A small network was trained on invented records. Each row is its activation on one of them, seen along a few directions.
Records have a field called BEB. Each example row is followed by its value.
The word missing means that the record has no BEB.
The largest differences between rows may come from other fields.
In the rows, zero is written as 500.
Random noise pushes rows far along 3 fixed directions. That doesn't count. These rows show it; they differ only by the noise:
489	517	551	491	311	446	534	587	442	442	407	329	538	586	520	463	657	398	670
706	454	332	771	502	497	486	322	527	553	464	456	246	585	668	280	446	401	536
671	606	392	832	270	352	817	519	335	362	492	497	324	533	448	451	437	746	694
721	612	322	897	342	375	801	455	348	392	512	535	253	515	463	428	361	771	621
699	554	278	781	555	507	526	352	471	534	492	493	250	516	561	381	353	544	421

416	641	351	425	791	604	299	469	511	632	607	554	486	352	419	634	274	656	82 -> dubav
405	500	477	254	572	670	306	500	503	566	406	381	650	586	561	436	636	210	335 -> tezi
572	586	433	535	481	436	598	465	421	422	527	514	468	386	462	574	497	623	485 -> vibi
419	202	724	173	777	471	192	578	787	710	505	548	530	369	673	571	526	158	613 -> missing
472	369	507	512	487	440	466	428	542	537	459	466	558	595	629	354	493	307	708 -> vanuf
468	532	523	571	408	382	597	538	449	476	610	591	477	476	456	575	402	757	555 -> dubav
563	395	565	578	295	444	655	534	444	432	503	484	478	582	553	466	610	442	658 -> faz
510	455	440	482	675	643	155	328	570	636	516	475	363	562	672	411	422	335	257 -> seri
466	438	618	332	396	329	544	535	458	424	524	575	598	297	371	696	556	622	746 -> lazit
692	637	440	521	462	464	460	507	583	596	478	468	510	437	488	524	435	547	392 -> pake
351	623	462	382	626	531	396	630	474	545	543	473	634	374	276	703	453	576	242 -> raf
427	498	552	505	448	435	567	642	423	459	488	477	566	432	442	703	524	584	585 -> zaf
681	507	397	907	408	424	681	355	482	435	689	693	287	521	543	365	240	706	657 -> limas
350	525	675	337	231	522	513	640	441	425	442	317	612	644	543	412	791	331	629 -> naki
371	610	680	122	543	484	347	714	519	609	437	544	758	243	355	841	516	479	492 -> lazit
558	243	553	554	511	352	503	325	611	474	558	634	383	323	580	442	523	517	737 -> vibi
457	607	446	444	483	637	522	561	436	453	435	446	627	521	482	441	602	514	323 -> tezi
512	398	639	421	554	307	631	642	515	463	552	618	455	354	446	640	415	623	753 -> missing
749	681	344	687	471	478	602	430	494	543	488	520	415	434	488	490	391	685	347 -> vibi
406	162	755	330	397	305	419	523	652	528	519	566	534	381	582	516	667	306	897 -> pake
601	781	434	443	425	453	545	556	476	468	459	389	614	464	383	579	434	577	409 -> pake
576	562	463	328	670	537	288	477	579	676	493	587	550	292	463	653	373	490	289 -> lazit
594	563	328	618	527	571	566	456	396	457	495	538	427	496	512	452	409	606	372 -> tezi
322	494	565	290	492	504	339	600	507	543	448	341	691	545	412	520	652	307	464 -> raf
548	470	522	571	385	515	572	518	458	423	537	493	515	541	479	492	488	454	512 -> kif
602	451	498	761	366	355	609	404	488	404	360	595	351	695	615	369	588	561	617 -> zaf
557	577	497	616	401	547	611	400	429	490	513	494	388	620	555	381	549	528	403 -> naki
751	294	466	867	302	409	718	351	501	450	557	593	279	623	691	280	465	457	751 -> kif
459	572	332	431	727	636	444	419	564	584	561	596	485	317	306	717	249	717	107 -> limas
434	465	514	462	461	497	345	463	473	580	484	414	486	600	585	367	588	402	551 -> seri
603	535	398	606	478	473	561	459	424	500	444	402	391	531	519	484	466	534	404 -> zaf
402	644	476	503	496	487	543	619	414	471	501	453	607	435	254	599	496	644	333 -> raf
439	661	474	505	444	532	623	586	317	367	433	437	668	485	303	558	406	683	380 -> vanuf
397	529	527	382	552	521	397	504	507	560	540	509	530	490	502	614	439	560	354 -> dubav
505	503	435	484	551	534	405	444	506	514	477	395	495	558	517	437	467	329	424 -> kif
485	436	516	582	454	457	550	460	514	495	455	473	569	566	562	361	506	426	651 -> vanuf
481	528	438	558	557	522	430	438	467	573	531	497	393	509	605	478	453	517	491 -> seri
506	741	267	577	741	567	398	452	450	524	550	685	439	431	316	678	283	747	57 -> ses
373	733	434	366	613	435	623	620	365	349	595	535	609	251	222	806	371	767	262 -> dile
479	689	454	527	550	585	517	450	407	524	568	507	478	504	403	529	440	639	209 -> naki
438	319	594	393	511	442	416	472	650	505	522	456	525	482	700	403	655	207	598 -> dile
497	384	438	496	651	518	335	473	616	612	570	542	475	422	577	504	457	440	388 -> gam
593	420	478	629	337	455	625	459	424	440	427	405	386	634	605	334	599	411	619 -> faz
280	424	711	266	416	483	380	679	558	515	413	320	782	517	454	520	755	324	543 -> gam
498	619	421	523	431	643	448	556	396	408	452	403	577	543	397	435	538	523	335 -> ses
497	432	598	391	525	401	613	593	499	473	553	534	543	512	446	570	504	540	739 -> missing
442	534	326	404	807	639	325	394	625	630	586	603	510	296	313	692	231	667	80 -> limas
673	602	293	765	503	493	683	469	390	445	621	641	341	427	379	556	299	773	332 -> ses
495	648	545	447	270	377	672	625	447	366	449	356	624	536	455	500	626	508	602 -> dile
359	489	655	519	333	314	696	723	461	435	522	506	658	431	400	662	598	635	802 -> gam
576	646	421	718	370	443	762	586	328	343	533	588	500	461	287	595	408	870	433 -> faz

Here are new rows. What is BEB for each?
675	554	378	470	708	565	288	347	595	695	486	598	443	325	499	517	335	500	236 -> lazit
389	606	493	350	581	674	325	580	405	468	360	326	660	496	392	611	538	454	191 -> zaf
446	414	612	531	260	345	659	630	464	353	511	464	595	541	564	474	601	500	893 -> gam
464	505	642	524	313	466	615	482	473	435	517	485	544	616	619	411	573	518	612 -> dubav
568	225	461	546	594	513	337	255	632	666	414	454	447	656	802	198	513	137	585 -> vanuf
367	600	478	368	572	541	331	555	441	580	548	458	549	464	433	584	498	557	317 -> seri
449	570	461	547	600	407	450	531	509	456	462	643	483	492	448	715	435	617	430 -> zaf
480	490	564	542	418	538	443	426	553	492	538	466	459	599	648	348	518	453	503 -> dubav
573	520	389	765	520	469	558	442	515	520	574	584	349	476	473	433	375	542	552 -> raf
352	556	586	362	418	468	381	570	388	524	504	416	607	563	426	560	569	531	526 -> seri
432	319	576	453	519	513	294	504	669	582	494	434	553	524	641	376	602	229	561 -> gam
540	566	407	602	451	557	535	531	420	462	492	486	513	505	422	464	518	602	374 -> ses
459	246	632	409	274	559	433	433	675	494	416	387	535	659	656	304	689	222	746 -> limas
579	575	404	602	497	621	498	468	399	400	421	466	477	548	462	466	444	564	296 -> faz
531	544	483	618	295	557	692	531	422	408	408	448	493	626	598	311	708	462	651 -> tezi
437	633	453	486	598	514	491	484	398	517	563	551	548	436	411	644	294	732	320 -> dubav
345	639	555	304	578	629	372	506	459	538	498	425	665	511	490	577	498	493	257 -> dubav
